A small network was shown many inputs. Here are its activations along a few directions, one row for each input.
Each table varies a few parts of the input and shows all the possible inputs, shuffled.
Descriptions start from the smaller parts, as in this example, which fits no table here: line(4) and (point or line(9) or (values(3) and ring(5))).
Shared parts are said once, and a part with two or three values counts as separate values.

Other details of the inputs vary at random and push rows far along two fixed directions, the same in every table; ignore that.

Rows:
x1: [ -3 -14 -18 -22  -9 -17 -22  25   0  11  17]
x2: [ 10   6   2   5  23 -17  -5   9  13  25   4]
x3: [-30  20  24  -4  21 -84   3  12 -17  32  12]
x4: [-19  -8   1  -3 -10  -9   2   0 -26 -19   6]
x5: [ 25  -2  -6  14 -12  55   5 -16  19   2 -24]
x6: [-22  19  15  55 -12 -11  57 -52 -59 -48  -8]
x7: [ 15  -9   2 -24  -2  59 -26  -1  35  -4 -19]
x8: [-22   7  15  22 -15  -9  41 -32 -46 -17  -9]
x9: [ 25  -1  -5  -8   9  56 -21  -1  39 -14  -9]
x10: [ 29 -12 -28 -22  10 -21 -26  47  24  60  14]
x11: [ 36 -30 -26 -18 -17  54 -11  11  26  36 -11]
x12: [ -5   8   2 -26   5 -17 -31  16  28  13   6]
x13: [ 17  -9   9  11  -2  58  19 -25  12  -7 -26]
x14: [-18   9  -2  23 -20 -13  16 -12 -36 -41  10]
x15: [ 15 -29 -17  -7  -9  58  -2   1   6 -21  -5]
x16: [-36  41  21   6  13 -85  -6   8 -13 -13  22]
x17: [ 15 -15 -16  14 -13  57   8 -15  -9 -40  -4]
x18: [-23   9  18  37 -10 -10  55 -41 -49 -34  -8]
x19: [-18  14   9 -15  18 -86 -15  29   6  53  20]
x20: [  8  -4  -1 -38  32 -16 -41  39  46  28  11]
Description of these inputs: line(4) and ring(5).
Changing only the line(4) part turns x10 into x5. The same change can be made to x8. Which row results?
Answer: x3
A walk changes only the line(4) part. It starts at x20 and steps to x13. List the rest of the walk in order.
Answer: x18, x15
Change only the line(4) part in x6. List by row number the other rows that result.
Answer: x2, x9, x17

Rows:
x21: [ 10  -3   0 -11  15 -21  -9  19  17  41   1]
x22: [ -2  10  -1   3   6 -16  -7   6   0  -6   7]
x23: [-32  15  15  31 -16 -12  32 -35 -47 -59   1]
x24: [-20   6   5  23 -10 -16  28 -21 -42 -31   4]
x25: [  9   2 -10  -1   9 -18  -7  16   3  16   9]
x26: [  4   6   0   9  14 -17   5   5   1   7   5]
x27: [ 16 -11  -5 -25  25 -20 -18  30  26  55   6]
x28: [-29   9  13  23 -11 -14  26 -23 -42 -50   3]
x29: [-24  14   9  23 -13 -16  21 -21 -32 -44   3]
x30: [ -3   7   4 -17  10 -17 -20  15  18  17   2]
x31: [-22   3   9  24 -11 -15  32 -21 -46 -36   4]
x32: [ 16 -26  -6 -14 -21  87  -5 -14  17 -19 -23]
x33: [ 31 -11 -13   6 -12  85  -3 -15  24 -22 -21]
x34: [-15   6   6 -10  -6 -18  -8   3   3  -1   5]
x35: [ 15  -6  -8 -19  16 -20 -20  28  25  53   5]
x36: [ 17  -7 -11 -26  12 -22 -24  34  23  55   7]
x37: [ 18  -8  -4   1  -9  39   4  -8  12  14 -17]
x38: [ 29  -9  -9  13 -11  84   2 -23  22 -28 -23]
x39: [ -5   9   9   9  15 -14   6  -7  -4 -16   3]
x40: [-16   8  10  -7  -1 -17  -7   0  -1  -2   4]
x41: [  4 -19  -2   3 -19  42  17 -18 -13  -8 -16]
x42: [ -7  15  11  17   8 -15   9 -10  -7 -21   1]
x43: [ 26 -29 -15 -26 -15  85 -21   1  34   1 -19]
x44: [  5  -9 -10 -18   0 -22 -14  23  11  40   8]
x45: [-10   4  -1  15  -8 -18  16  -7 -25 -16   7]
x46: [  1  -9  -6 -15  -2 -22  -7  18   1  31   6]
x47: [-14  12   5  15  -3 -14   7 -10 -18 -25   7]
x48: [ -8  11  15  -7  11 -17  -8   4  13   7   0]
x49: [-12   9   0  11  -6 -16   4  -5 -12 -22   9]
x50: [-17   5   8 -10  -7 -17  -5   0  -4  -6   4]
x51: [  5   1  -1   3  19 -15   4   6   2  10   7]
x52: [ -2   2   8 -21  21 -17 -18  15  22  20   4]
x53: [-15  -3   6   4  -9 -18  14  -9 -25   2   0]
x54: [  4   6  -4   9  11 -16   2   6   1   8   6]
x55: [ 26 -20  -8   5 -26  85  10 -25   9  -5 -26]
x56: [ -3   8   6 -15  12 -17 -19  13  21  17   2]
x57: [ 11   1 -11  -4  13 -16 -10  22  10  23   9]
x58: [ -3   2  -8   8  -4 -17   5   3 -10  -2  10]
x59: [ -4   8   5 -17   6 -18 -19  13  14  14   4]
x60: [ 16 -10 -12  10 -10  40   6 -10  -1 -10  -7]
Describe the family of inputs behind these rows.
Answer: line(4) and line(10)
Changing only the line(4) part turns x57 into x30. The same change can be made to x60. Which row results?
Answer: x40
Change only the line(10) part in x38. List by row number the other rows that result.
Answer: x22, x23, x28, x29, x33, x39, x42, x47, x49
